Each row has a name. Each question is about the rows just above it.

[-18  26  22  -4  19 -19  20   7   2   7  16   1  40  -8  -7  24  26 -21
 -16 -15  -3  30   2   5  -8   8  -3  22 -15  21  -4  36 -19   0   6  30
   3  56  -7 -16   0  27   9 -10   1  49  -9  19 -25] : C
[-18  30   3   3  35  -4  15  40  21   0  10  -3  13  27  12  21  21  12
   6 -14   0   4  -2  11  10  36   7   8  37   4  22  27  -3  62   1  67
  18  54 -10  32   0  39  21  40  25  32   0  55 -10] : D
[-18  26  22  -4  19 -19  20   7   2   7  16   1  40  -8  -7  24  26 -21
 -16 -15  -3  30   2   5  -8   8  -3  22 -15  21   2  50 -14  -4  16  29
  10  66  16 -16  16  41  20 -13   7  62   1  20 -11] : J
[-18  30   3   3  35  -4  15  40  21   0  10  -3  13  27  12  21  21  12
   6 -14   0   4  -2  11  10  36   7   8  37  -9  13  -1  -5  54 -13  46
  10  20 -25  27 -16  45  43  71  49  10   5  69  12] : Y
[-18  30   3   3  35  -4  15  40  21   0  10  -3  13  27  12  21  21  12
   6 -14   0   4  -2  11  10  36   7   8  37  -9  13  -1  -5  54 -13  46
  10  20 -25  27 -16  14   5  32  15  -3  -7  37 -15] : B
[-41 -30 -10 -39 -23 -44   1 -41 -31   7   8  -2   7 -80 -24  -5   0 -58
 -33 -32  -1  12  -5 -11 -43 -37 -58  12 -91   1 -55   9 -28 -91  11 -66
 -18  -1  -8 -86 -31 -34 -37 -76 -45   4  -8 -63 -21] : R
[-28 -14 -43 -19  20 -18   2  31  17  -2  -2  -1 -38 -10   9  11  -2  -2
   5 -20   2 -24   2   4  -1  36 -31  -8   2 -24 -18 -22  -4  37  -7   5
  14 -13 -36   1 -55 -29 -29  26  -4 -58   1   0  -6] : P
[ 14  30  43  23  -3  17   5 -10  -8   0   5  -1  41  23  -5  -1  12   6
  -2  12  -6  18  -4   1   4 -17  33  10  17  24  29  31   3  -3   3  28
  -6  40  24  16  50  45  39  -8  16  68  -5  28  -2] : M
Count the entries of [-41 -30 -10 -39 -23 -44   1 -41 -31   7   8  -2   7 -80 -24  -5   0 -58
 -33 -32  -1  12  -5 -11 -43 -37 -58  12 -91   1 -55   9 -28 -91  11 -66
 -18  -1  -8 -86 -31 -34 -37 -76 -45   4  -8 -63 -21]: | 49
Count the entries of [-18  30   3   3  35  -4  15  40  21   0  10  -3  13  27  12  21  21  12
   6 -14   0   4  -2  11  10  36   7   8  37  -9  13  -1  -5  54 -13  46
  10  20 -25  27 -16  14   5  32  15  -3  -7  37 -15]: | 49
How many entries does [-18  26  22  -4  19 -19  20   7   2   7  16   1  40  -8  -7  24  26 -21
 -16 -15  -3  30   2   5  -8   8  -3  22 -15  21   2  50 -14  -4  16  29
  10  66  16 -16  16  41  20 -13   7  62   1  20 -11] have? | 49
Count the entries of [ 14  30  43  23  -3  17   5 -10  -8   0   5  -1  41  23  -5  -1]: | 16

[ 11 -23  34  41  84  22  31 -13] -> Seza
[ 11 -23  34  41  84  18  -5  35] -> gato
[-43 -62 -16 -16 -12 -31  21 -61] -> dodu
[ 11 -23  34  41  84  18  31 -13] -> fufuz
[ 11 -23  34  41  84  18  -5  27] -> Luba
Count the entries of [ 11 -23  34  41]: | 4
Number of entries in [ 11 -23  34  41  84  18  31 -13]: | 8
Number of entries in [ 11 -23  34  41  84  18  -5  35]: | 8
Number of entries in [ 11 -23  34  41  84]: | 5

[ 52  41 -33  65 -49 -57] = Zunu
[ 39  70 -29  65 -26  40] = pob
[ 89  72 -66  35  20  -4] = lim
[ 52  41 -33  65 -49  39] = fos
[ 52  41 -33  65  57 -19] = bibod
[-34  29  78 -58  88 -82] = zul
How many entries does [ 39  70 -29  65] have? | 4
Number of entries in [89 72]: | 2
How many entries does [ 89  72 -66] have? | 3
How many entries does [52] have? | 1
How many entries does [ 52  41 -33  65  57] have? | 5
Count the entries of [ 52  41 -33  65  57 -19]: | 6
Count the entries of [ 89  72 -66  35]: | 4

[-85   5 -30 -85 -79 -83  -5 -83 -75  41 -31 -82 -28 -80  29 -82 -69 -72
 -76 -83 -78 -85 -77  67 -35 -62 -84   7 -82 -77 -79 -72  49 -81] -> U
[  8 -81  27 -84  14  12 -85  28  16 -86 -85  18  -7 -25 -76   7  44  50
  43  -8 -52 -16 -78 -68 -77  40  35   3  14  29  50 -87 -80  21] -> V
[-10  83  27  62  13   5  77   1 -14  76  59 -10  22  16  77   5 -22 -13
  -3  14  71  10  75  85  81 -25   2  50   8  -1 -20  45  74   3] -> G
[ 39 -77 -27 -33  28  46 -86  32  40 -83 -76  32 -11  12 -81  29  39  53
  31  29 -49  26 -56 -78 -83  33  27 -63  37  52  38 -60 -87  45] -> H
Number of entries in [-10  83  27  62  13   5  77   1 -14  76  59 -10  22  16  77   5 -22 -13
  -3  14  71  10  75  85  81 -25   2  50   8  -1 -20  45  74   3]: | 34
How many entries does [-85   5 -30 -85 -79 -83  -5 -83 -75  41 -31 -82 -28 -80  29 -82 -69 -72
 -76 -83 -78 -85 -77] have? | 23
Count the entries of [-10  83  27  62  13   5  77   1 -14  76  59 -10  22  16  77   5 -22 -13
  -3  14  71  10  75  85  81 -25   2  50   8  -1 -20  45]: | 32
Count the entries of [ 39 -77 -27 -33  28  46 -86  32  40 -83 -76  32 -11  12 -81  29]: | 16
Number of entries in [-10  83  27  62  13   5  77   1 -14  76]: | 10
How many entries does [-85   5 -30 -85 -79 -83  -5 -83 -75  41 -31 -82 -28 -80  29 -82 -69 -72
 -76 -83 -78 -85 -77  67 -35 -62 -84   7 -82] have? | 29
Number of entries in [  8 -81  27 -84  14  12 -85  28  16 -86 -85  18  -7]: | 13

[ 15  -3 -19  12  41 -25   0  17   8  29  -8   8  -5 -45  -5 -27   4 -29
 -20   9   7 -38   9 -28  24  10  25  10 -42 -33  20  15   6  20 -45  14
 -16   8  22  20  13  -4 -17  34   5  46  20  10  26  11 -15  27] = bepu
[  0  31  17 -16 -12 -11 -32  17  -1 -53   1  25  -6  26  10 -27  17  29
  55 -19  -7 -38  -7 -14 -13  28   1  28 -50 -29 -17 -21   7  16   3  -7
   4 -12 -22 -35  -2   9   1  17  26  20  30 -36  -7  53 -19   2] = lika
[-11   5  15   1 -20   1 -12 -13   3 -38  21  18  -2   7   7 -27 -14   7
  35 -13 -12 -38 -19  16   3  13  -5  13  -1  11 -16   0 -36   4  19   2
  27  -6 -13 -72 -17  19  17   0  10 -24  16  -8 -12  15 -14   6] = Tida
How many entries does [-11   5  15   1 -20   1 -12 -13   3 -38  21  18  -2   7   7 -27 -14   7
  35 -13 -12 -38 -19  16   3  13  -5  13  -1  11 -16   0 -36   4  19   2
  27  -6 -13 -72 -17  19  17   0  10 -24  16  -8 -12  15 -14   6] have? | 52
How many entries does [ 15  -3 -19  12  41 -25   0  17   8  29  -8   8  -5 -45  -5 -27   4 -29
 -20   9   7 -38   9 -28  24  10  25  10 -42 -33  20  15   6  20 -45  14
 -16   8  22] have? | 39
Number of entries in [  0  31  17 -16 -12 -11 -32  17  -1 -53   1  25  -6  26  10 -27  17  29
  55 -19  -7 -38  -7 -14 -13  28   1  28 -50 -29 -17 -21   7  16   3  -7
   4 -12 -22 -35  -2   9   1  17  26  20  30 -36  -7  53 -19   2]: | 52

[ 45 -35  -7  -6  25 -16   7  19 -11  73 -29  27   5  18   2 -17]  zetes
[ 18  79  73   0  12  72  -4  -8  16 -18  85  -4  -4  -5   6  11]  lak
[52 22 54 -3 26 35 -4 11 -2 49 34 19 -2 14  7 -7]  bis
[ -3   9  15  24  17  24  30  19  40 -13  15  17  29  12  28  38]  Legad
[-4 24 26  8  2 36 10 -5 27 -5 30 -4  9 -5 10 26]  faki
[34 63 76  1 20 64 -3  1 12  6 73  7 -1  5 11  8]  tode
[-30 -45 -53  24   7 -24  42  19  39  -5 -45  15  37   8  21  38]  Reban
How many entries does [-4 24 26  8  2 36 10 -5 27 -5 30 -4] have? | 12
Number of entries in [-4 24 26  8  2 36 10 -5 27 -5 30 -4  9 -5 10 26]: | 16
Count the entries of [ -3   9  15  24  17  24  30  19  40 -13  15  17  29  12  28]: | 15
How many entries does [52 22 54 -3 26 35] have? | 6

[-44 -10  23   2   4 -18  22  15  -6 -15   4  -4   7  36   3   4   0   1
 -23  -7 -14 -15  56  14  16   2   1   2  -1  18   9  23 -13 -84 -39 -14
  11  20  26  21  24  15 -12  11  44 -12 -68 -71  -2  -7 -11 -20] = tugo
[ 57  -3  14  -7   6 -15   3 -29  21 -17   7  -9 -26  20  -8  -1   1   0
   6  -7   9 -30  19  13   4 -20  -9  -7  -8  -2 -10  13  -4  -5  33   9
   4 -18   4   0  23   2  16   6  -1  -2  -3 -23 -50 -20   7 -13] = sodid
[-10  -3   3 -11 -18 -15   9  29   1   1 -10  -3  -3  11  13  -2   8  -7
 -11 -11   2   1   0 -20 -18  73   5  -1  15   1  16  16   2 -58   5  38
 -29  -1  -7  -1  22  37  71   7   8   0 -25 -20  -1 -11   0  -3] = Gib
[-11   6  24  -1   7  -4 -25  -4  20  -1   5  -9  12 -11 -15   1   2  -1
  -5   4   5  20  45  16 -18  -4 -11   7   2   1   3   7  -6  12 -50 -29
   0 -19  -2   5   5  -9  40   0  10  16  18 -49  20  -1 -11   5] = niva
Number of entries in [-44 -10  23   2   4 -18  22  15  -6 -15   4  -4   7  36   3   4   0   1
 -23  -7 -14 -15  56  14  16   2   1   2  -1  18   9  23 -13 -84 -39 -14
  11  20  26  21  24  15 -12  11  44 -12 -68 -71  -2  -7 -11 -20]: | 52
Number of entries in [-44 -10  23   2   4 -18  22  15  -6 -15   4  -4   7  36   3   4   0   1
 -23  -7 -14 -15  56  14  16   2   1   2  -1  18   9  23 -13 -84 -39 -14
  11  20  26  21  24  15 -12  11  44 -12 -68]: | 47
Number of entries in [-10  -3   3 -11 -18 -15   9  29   1   1 -10  -3  -3  11]: | 14

[ 26 -41 -17  32 -33  62 -24   9   9  -8 -35 -12 -37 -33  60  41  18   4
  57 -12 -15  30 -59  57 -28]  lavam
[ 26 -41 -17  32 -33  62 -24   9   9  -8 -35 -12 -37 -33  60  41  18  56
  57 -12 -15  30 -59  57 -28]  rudo
[ 26 -41 -17  32 -33  62 -18  19   9  -8 -35  25 -37 -33  60  41  18  56
  57 -12 -15  30 -59  57 -28]  Vodiv
Count the entries of [ 26 -41 -17  32 -33  62 -18  19   9  -8 -35  25 -37 -33]: | 14
Number of entries in [ 26 -41 -17  32 -33  62 -24   9   9  -8 -35 -12 -37 -33]: | 14
Number of entries in [ 26 -41 -17  32 -33  62 -24   9   9  -8 -35 -12 -37 -33  60  41  18  56
  57 -12 -15  30 -59  57 -28]: | 25

[ -9 -27 -21  -3   5 -42  14   6 -48 -24]  moba
[-68  -1  30 -14  28  24  12  36 -42 -81]  biv
[ 33  -3   4  24 -61 -62 -22 -36  36  28]  gofo
[-21 -18  -6 -62  28  11   2 -18 -47 -52]  vamem
[  0  40   8 -25 -14 -45 -22 -53  18 -25]  rudet
[ 19 -24  22  42 -63 -32   6   6  52  19]  dob
[-29  29   0 -12  41  45 -22  13 -25  66]  Legi
[-24  31  26 -18 -21  -9  -8  -8  46  -5]  gipa
[ 35 -78 -38  -7 -27 -22   3   1 -39  23]  nas
[ 16 -66  25   3 -16  -3  26 -21 -24 -75]  Beva
[-21  44  -8   9  22 -32 -11  -4 -20  28]  Sigot
Count the entries of [-21  44  -8   9  22 -32 -11  -4]: | 8
Number of entries in [-24  31  26 -18 -21  -9  -8  -8]: | 8
Count the entries of [-29  29   0 -12  41  45 -22  13]: | 8

[ -5  38  -7  36  39  29  24 -21 -53 -19  -5  37 -11  24 -24  21  56   2
 -43  64  24 -31 -19 -31  -7 -27  48 -36  -6 -38 -10  11  28 -34 -35  22
 -17  -2   1   7  38 -38  49 -15  30  67  -4 -10  -8  14  12  14   9  26
 -56  -5  -8 -18  -4  -4 -17]  Sop
[ 12 -41 -23   5  38 -23   4  11  -4  37  31 -11  19 -31 -32  31   0 -14
  -2  43  -8  19  18   6 -45 -38 -84 -13  13 -41 -26 -36 -12  33 -54   1
  12  61  45  37 -35 -20 -46  -3 -40  -7  11  35 -10 -31 -18 -11  27  -9
  24 -44  53   4 -20 -54  48]  Zazo
[-16   6 -13  31  11  20 -24  -4 -11  -8  -9  -7 -10 -16 -11   6  33 -20
   0   0  24 -12 -15  -2  32  -8  -5   2  11  26   8  20   7  44   6  17
 -14  12  -4   4   7 -19  10  -8 -34 -10 -57 -17 -17  15 -12  24  -2 -17
  -9 -26  10 -15 -11  22  22]  Vinil
How many entries does [ -5  38  -7  36  39  29  24 -21 -53 -19  -5  37 -11  24 -24  21  56   2
 -43  64  24 -31 -19 -31  -7 -27  48 -36  -6 -38 -10  11  28 -34 -35  22
 -17  -2   1   7  38 -38  49 -15  30  67  -4 -10  -8  14  12  14   9  26
 -56  -5  -8 -18  -4  -4 -17] have? | 61
Count the entries of [ 12 -41 -23   5  38 -23   4  11  -4  37  31 -11  19 -31 -32  31   0 -14
  -2  43  -8  19  18   6 -45 -38 -84 -13  13 -41 -26]: | 31
How many entries does [ 12 -41 -23   5  38 -23   4  11  -4  37  31 -11  19 -31 -32  31   0 -14
  -2  43  -8  19  18   6 -45 -38 -84 -13  13 -41 -26 -36 -12  33 -54   1
  12  61  45  37 -35 -20 -46  -3 -40  -7  11  35 -10 -31 -18 -11  27  -9
  24 -44  53   4 -20 -54  48] have? | 61
How many entries does [-16   6 -13  31  11  20 -24  -4 -11  -8  -9  -7 -10 -16 -11   6] have? | 16

[ -7  15  31 -13  39 -10   7  19  28   2 -11   1  28  -9   8  26  -4  -7
  23  -3  -7  18   0 -28 -37  33   8   5 -23  23   6 -20  29 -12 -19 -40
  28  12  20   0 -14 -11   0   7  45  67   9 -54  -2  15 -25  -1 -13 -19] = dez
[  0   5 -26   0   3   7 -27 -13   0   0 -13  -4  16   6  41   5   8 -19
 -36   7   0 -14   1   0  26   6  15   0   4   0 -10 -33   0   0   9   7
  20 -25 -26  28 -11   0  -5 -12  -7  18   0   0 -16   7   0  25   4 -12] = tol
[ 14  -1 -15  15   9   6  29  13 -22   0  11 -11  15  -6  -7   0   0  15
 -27   0  -3  -2  -6   1 -52  25  -6   0  14 -21 -20  -1  -6  17  37  35
 -10   0  -9   1   8  23  -6  21   7  19  39 -13  -3   0  14  14   2   8] = Rapu
[ -4   5  12   6  15  14   3   0  -8  17  -7   2  -5   2  12  13  28   0
 -25 -15   1  12  -4  -3  -9   1  11  39  -4   9 -33  -8  22  -1  38  -2
   2 -16 -13   0   7  -1  -8  17   0  19   1  24  12 -21   0   6 -20   2] = fomu
[  0  -7   0  -4  13   0  26 -13   0   6 -17  35   6   0 -20 -28  12   3
 -26  -5   0  -4  11  19  -3 -13  -8   4 -28   6   3  -4   0   0 -36  10
  11  14  -4 -10  16  -9   6 -11 -32  -8  31   0   0   0 -26   5  13 -24] = Kup
Count the entries of [  0  -7   0  -4  13   0  26 -13   0   6 -17  35   6   0 -20 -28  12   3
 -26  -5   0  -4  11  19  -3 -13  -8   4 -28   6   3  -4   0   0 -36  10
  11  14  -4 -10  16  -9   6 -11 -32  -8  31   0   0   0 -26   5  13 -24]: | 54
Number of entries in [ -7  15  31 -13  39 -10   7  19  28   2 -11   1  28  -9   8  26  -4  -7
  23  -3  -7  18   0 -28 -37]: | 25
Count the entries of [ 14  -1 -15  15   9   6  29  13 -22   0  11 -11  15  -6  -7   0   0  15
 -27   0  -3  -2  -6   1 -52  25  -6   0  14 -21 -20  -1  -6  17  37  35
 -10   0  -9   1   8  23  -6  21   7  19]: | 46
How many entries does [ -7  15  31 -13  39 -10   7  19  28   2 -11   1  28  -9   8  26  -4  -7
  23  -3  -7  18   0 -28 -37  33   8   5 -23  23   6 -20  29 -12 -19 -40
  28  12  20   0 -14 -11   0   7  45  67   9 -54  -2  15 -25  -1 -13 -19] have? | 54
How many entries does [ -7  15  31 -13  39 -10   7  19  28   2 -11   1  28  -9   8] have? | 15
How many entries does [  0  -7   0  -4  13   0  26 -13   0   6 -17  35   6   0 -20 -28  12   3
 -26  -5   0  -4  11  19  -3 -13  -8] have? | 27

[ 16  26 -20  -7  22   3  51  53 -11 -22  89  59 -14  11  20  -1 -10 -17
 -27  55  26   4  11 -16   5  18 -26 -17  15  75  -2   2  -2  38 -10  50
  91  61   5  -3  32  77  -6] -> kivir
[ 16  14 -20  -8  22   3  51  53 -11 -22 -26  59 -14  11  20  -1 -10 -17
 -27  55  26   4  11 -16   5  18 -26 -17  15  75  -2  41  -2  38 -10  50
  91  61   5  -3  32 -17  -6] -> Gopu
[ 16  26 -20  -7  22   3  51  53 -11 -22  89  59 -14  11  20  -1 -10 -17
 -27  55  26  36  11 -16   5  18 -26 -17  15  75  -2   2  -2  38 -10  50
  91  61   5  -3  32  77  -6] -> fidak
Count the entries of [ 16  26 -20  -7  22]: | 5
How many entries does [ 16  26 -20  -7  22   3] have? | 6
How many entries does [ 16  26 -20  -7  22   3  51  53 -11 -22  89  59 -14  11  20  -1 -10 -17
 -27  55  26   4  11 -16   5] have? | 25
Number of entries in [ 16  26 -20  -7  22   3  51  53 -11 -22  89  59 -14  11  20  -1 -10 -17
 -27  55  26   4  11 -16   5  18 -26 -17  15  75  -2   2]: | 32
How many entries does [ 16  14 -20  -8  22   3  51  53 -11 -22 -26  59 -14  11  20  -1 -10 -17
 -27  55  26   4  11 -16   5  18 -26 -17  15  75  -2  41] have? | 32
Number of entries in [ 16  26 -20  -7  22   3  51  53 -11 -22  89  59 -14  11  20  -1 -10 -17
 -27  55  26  36  11 -16   5  18 -26 -17  15  75  -2   2  -2  38 -10  50
  91  61   5  -3  32  77  -6]: | 43

[ -7  12 -13   6 -16  27  10   0 -17  44  -8   1  22 -35  -4   0  -4  34
   5  13 -16   0  25 -26  10 -36 -19] : Pevu
[  8   3  11 -15  15 -15 -39  -7  12 -41  -3 -31 -39  25 -11   8   2 -48
 -28   5  14  -5 -31  39 -23  71   7] : Tabef
[ -1  18  -4  -1 -19  17   3   3 -18  47 -13  -1  12 -35  -2 -12  -2  33
   2  13 -13  -4  23 -25  14 -36 -14] : Kovon
[-11   5 -20  12 -12  33  18  -2 -16  39  -4   4  28 -32  -4   0 -14  33
   9  10 -18   2  26 -26   7 -36 -21] : zodu
[ -3  17  -7   1 -19  20   4   2 -18  47 -12  -1  15 -35  -2 -11   4  34
   3  13 -14  -3  24 -26  13 -36 -16] : nev
Count the entries of [-11   5 -20  12 -12  33  18  -2 -16  39  -4   4  28 -32  -4   0 -14  33
   9  10 -18   2  26 -26   7 -36 -21]: | 27
Count the entries of [ -1  18  -4  -1 -19  17   3   3 -18  47 -13  -1  12 -35  -2 -12  -2  33]: | 18
How many entries does [  8   3  11 -15  15 -15 -39  -7  12 -41  -3 -31 -39  25 -11   8   2 -48
 -28   5  14  -5 -31  39 -23  71   7] have? | 27
How many entries does [ -1  18  -4  -1 -19  17   3   3 -18  47 -13  -1  12 -35  -2 -12  -2  33
   2  13 -13  -4  23 -25  14 -36 -14] have? | 27
Count the entries of [ -1  18  -4  -1 -19  17   3   3 -18  47 -13]: | 11

